A small network was shown many inputs. Here are its activations along a few directions, one row for each input.
In each table, some parts of the input vary, and every possible input appears once, in random order.
A made-up example of a description, with smaller parts first: line(6) and (point or line(11) or (values(3) and ring(5))).
Shared parts are said once, and a part with two or three values counts as separate values.

A family of inputs:
x1: |   4 |   4 |   1 | -10 |   3 | -18 | -10 | -30 |   1 |   1 |   0 | -36 | -70 | -40 |
x2: | -33 | -18 |  -9 |  12 |  29 |  35 |  30 |  -9 |   9 |  15 |   8 |  25 | -34 | -29 |
x3: |  28 |  17 |   6 | -34 | -22 |  -8 |  -5 |   1 | -26 | -21 | -18 | -65 |  25 | -14 |
x4: |  17 |   1 |  -5 |  -6 |   0 | -31 | -34 |  27 |   6 | -15 |   3 |  31 |  61 |  41 |
x5: | -17 |  26 |   4 |  21 | -14 | -41 | -42 |  14 |  19 |   9 |  16 |  33 |  55 |  16 |
x6: | -43 |   8 | -18 |  16 | -29 |  36 |  24 |   8 |  -5 |  26 |  -2 |   1 |  45 | -16 |
x7: |  37 |  -8 |  -8 |  -9 |   8 |  -7 |   5 | -26 |  -7 | -30 | -10 | -49 | -56 | -12 |
x8: |  52 |  -1 |  -2 | -26 |  -1 |  -6 |  12 | -11 | -24 | -29 |  -3 | -61 | -15 |   1 |
x9: |  -8 | -13 | -16 |   2 | -11 |  53 |  19 |  13 | -12 |   8 | -12 | -12 |  53 |  11 |
x10: |   3 | -38 | -10 |  16 |  38 |  39 |  40 |   2 |  -2 |   0 |  -7 |   9 | -25 |   0 |
x11: |  -2 |  17 |   1 |  13 |  33 | -32 | -26 |   7 |  21 |   7 |  21 |  54 | -38 |  10 |
x12: |  -6 |  31 |  11 | -12 | -45 | -23 | -16 |  -5 | -15 |   7 | -10 | -58 |  17 | -40 |
x13: |  21 | -34 |  -9 |   7 |  18 |  52 |  31 |   5 | -10 |   6 |   1 |  -8 |  16 |  17 |
x14: | -54 |   1 |  -2 |  10 | -11 |  28 |  28 |  10 |  20 |  29 |   3 |  17 |   1 | -32 |
x15: | -32 |  23 |   9 |  10 |   3 | -50 | -36 |  18 |  27 |  21 |  13 |  43 |   3 |   4 |
x16: | -20 |  18 |  12 | -15 | -36 | -29 | -20 |  -8 |   6 |  15 |  -9 | -43 | -31 | -48 |
x17: |  38 |  -6 |  -8 |  11 |  34 | -20 | -18 |   8 |  13 | -20 |  11 |  52 | -24 |  31 |
x18: |  48 | -14 |  -8 |  -5 |  18 | -18 | -21 |  15 |   0 | -23 |  20 |  40 |  19 |  46 |
x19: | -31 | -16 |  52 |  -3 | -14 |  41 |  38 | -39 | -20 |  -5 | -25 |  28 |  -4 |  55 |
What is each input in this table made of?
> point or (values(3) and ring(6))
Which other rows does x16 become when the ring(6) part takes its other values? List them by row number.
> x1, x3, x7, x8, x12
Which other rows does x6 become when the ring(6) part takes its other values? List them by row number.
> x2, x9, x10, x13, x14

A family of inputs:
x20: |  31 |  21 | -12 |  -2 |  -4 | -34 | -38 |  17 |   3 | -11 |  18 |  22 |  49 |  35 |
x21: |  47 |  -6 |   7 | -32 |  -4 |  -1 |  -5 | -18 | -26 | -30 | -10 | -58 | -30 |  -1 |
x22: | -17 |   1 |   2 |  21 |  20 | -32 | -29 |   1 |  27 |  12 |   9 |  58 | -36 |   7 |
x23: |  27 | -11 |   4 |  15 |  40 | -31 | -16 |   8 |  13 | -14 |  10 |  58 | -32 |  21 |
x24: | -29 |  26 |  -1 |  -5 | -28 | -17 |   6 |  -8 |   3 |  16 |   2 | -42 | -27 | -55 |
x25: | -35 |  -6 |   0 |   8 | -25 |  37 |  13 |  12 |  -7 |  12 | -15 |   0 |  57 |  -2 |
x26: |   7 | -18 | -10 |  12 | -17 |  44 |  15 |   5 | -18 |  -4 |   3 | -15 |  55 |  23 |
x27: |  44 |   7 |   0 |  -6 |  18 | -25 | -24 |  20 |   4 | -40 |  21 |  40 |   7 |  43 |
x28: |  21 | -36 |   0 |   0 |  15 |  49 |  32 |   4 | -12 | -19 |  -2 |  -1 |  16 |  42 |
x29: |  35 | -13 |  -4 | -11 |  29 |  -2 |   8 | -14 |  -5 | -12 | -11 | -42 | -63 | -32 |
x30: |  -8 |  21 |   4 | -22 | -38 | -25 |  -1 | -10 | -10 |   0 | -17 | -59 |  17 | -35 |
x31: |  35 |  15 |   3 | -23 | -32 | -14 |  -5 | -14 | -28 | -10 | -15 | -68 |  10 |  -8 |
x32: | -11 |   5 | -10 |  -3 |   1 |  -6 |   5 | -18 |   7 |   2 |  -3 | -29 | -71 | -47 |
x33: | -13 |  20 |  -4 |  -4 | -12 | -41 | -44 |  25 |  17 |  11 |   3 |  27 |  50 |  13 |
x34: | -38 | -14 |   1 |  15 |  18 |  49 |  40 | -12 |   5 |  21 |  -7 |  32 | -19 |   0 |
x35: | -41 |  20 |  11 |  15 |  -4 | -42 | -35 |   9 |  28 |  29 |  20 |  38 |  12 |  -5 |
x36: | -58 |   9 |  12 |  17 |  -6 |  40 |  26 |   3 |   1 |  34 |  -9 |  15 |  24 | -17 |
x37: |   4 | -40 |  -2 |   5 |  29 |  51 |  51 |  -9 |  -3 |   1 |   3 |  25 | -17 |  20 |
What is each input in this table made of?
> values(3) and ring(6)
The inputs of x33 and x30 match in every part but the values(3) part. If x20 is changed in the same way as x33 into x30, which row does it become?
> x31
Which other rows does x29 become when the values(3) part takes its other values? List them by row number.
> x23, x37
Which other rows does x37 become when the ring(6) part takes its other values? List them by row number.
> x25, x26, x28, x34, x36

A family of inputs:
x38: | -35 |  -5 |   0 |  18 | -21 |  27 |  12 |   9 |   4 |  24 |  -1 |  20 |  47 |  16 |
x39: | -30 |  25 |   7 | -19 | -27 | -12 |  -9 |  -7 |   2 |  15 |  -9 | -37 | -12 | -39 |
x40: | -25 |   5 |  -6 |  26 |  22 | -10 |  -5 |   7 |  23 |  12 |  16 |  54 | -13 |   1 |
x41: | -47 |   9 |  -1 |   9 | -11 |   2 |  -5 |   7 |  16 |  21 |   1 |  45 |  26 |  -2 |
x42: |  34 |  14 |  -6 |   0 |  12 | -65 | -64 |  34 |  16 | -15 |  23 |  41 |  44 |  33 |
x43: |  12 | -27 |   2 |  11 |  27 |  49 |  20 |  -1 |  -6 |  -9 |   3 |  33 |  -1 |  40 |
x44: |  33 | -23 |  -9 | -13 |  13 |  30 |  26 | -24 | -19 | -25 | -11 | -43 | -28 |  -5 |
x45: | -16 |   5 |   2 |  -3 | -33 |  16 |   8 |  -5 | -13 |   8 | -18 | -61 |  18 | -31 |
x46: |  -1 | -25 |   8 |  18 |  35 |   8 |   8 |   5 |  11 |  -3 |   8 |  52 | -23 |  22 |
x47: |  21 | -16 |  -1 | -14 |  13 |  -9 |   9 | -18 |  -1 |  -5 |  -8 | -22 | -62 | -15 |
x48: |  47 |  39 |   8 | -19 | -17 | -88 | -61 |  -4 |  -3 | -30 |   4 | -26 |   9 |  10 |
x49: |  -7 | -13 |   3 |   7 |   3 |  46 |  35 |  14 | -10 |   6 |   3 |  22 |  40 |  26 |
x50: |  -2 |  19 |  -3 |  -4 |   3 | -27 |  -7 | -12 |   6 |  14 |   2 | -20 | -52 | -37 |
x51: |  14 |  -6 |  -4 | -15 | -18 |  33 |  34 |  -4 | -26 | -14 | -14 | -56 |   7 | -19 |
The inputs of x38 and x45 match in every part but one. If x42 is changed in the same way as x38 into x45, which row does it become?
> x48
What is each input in this table made of?
> values(2) and (point or ring(6))
Which other rows does x49 become when the values(2) part takes its other values? List them by row number.
> x51
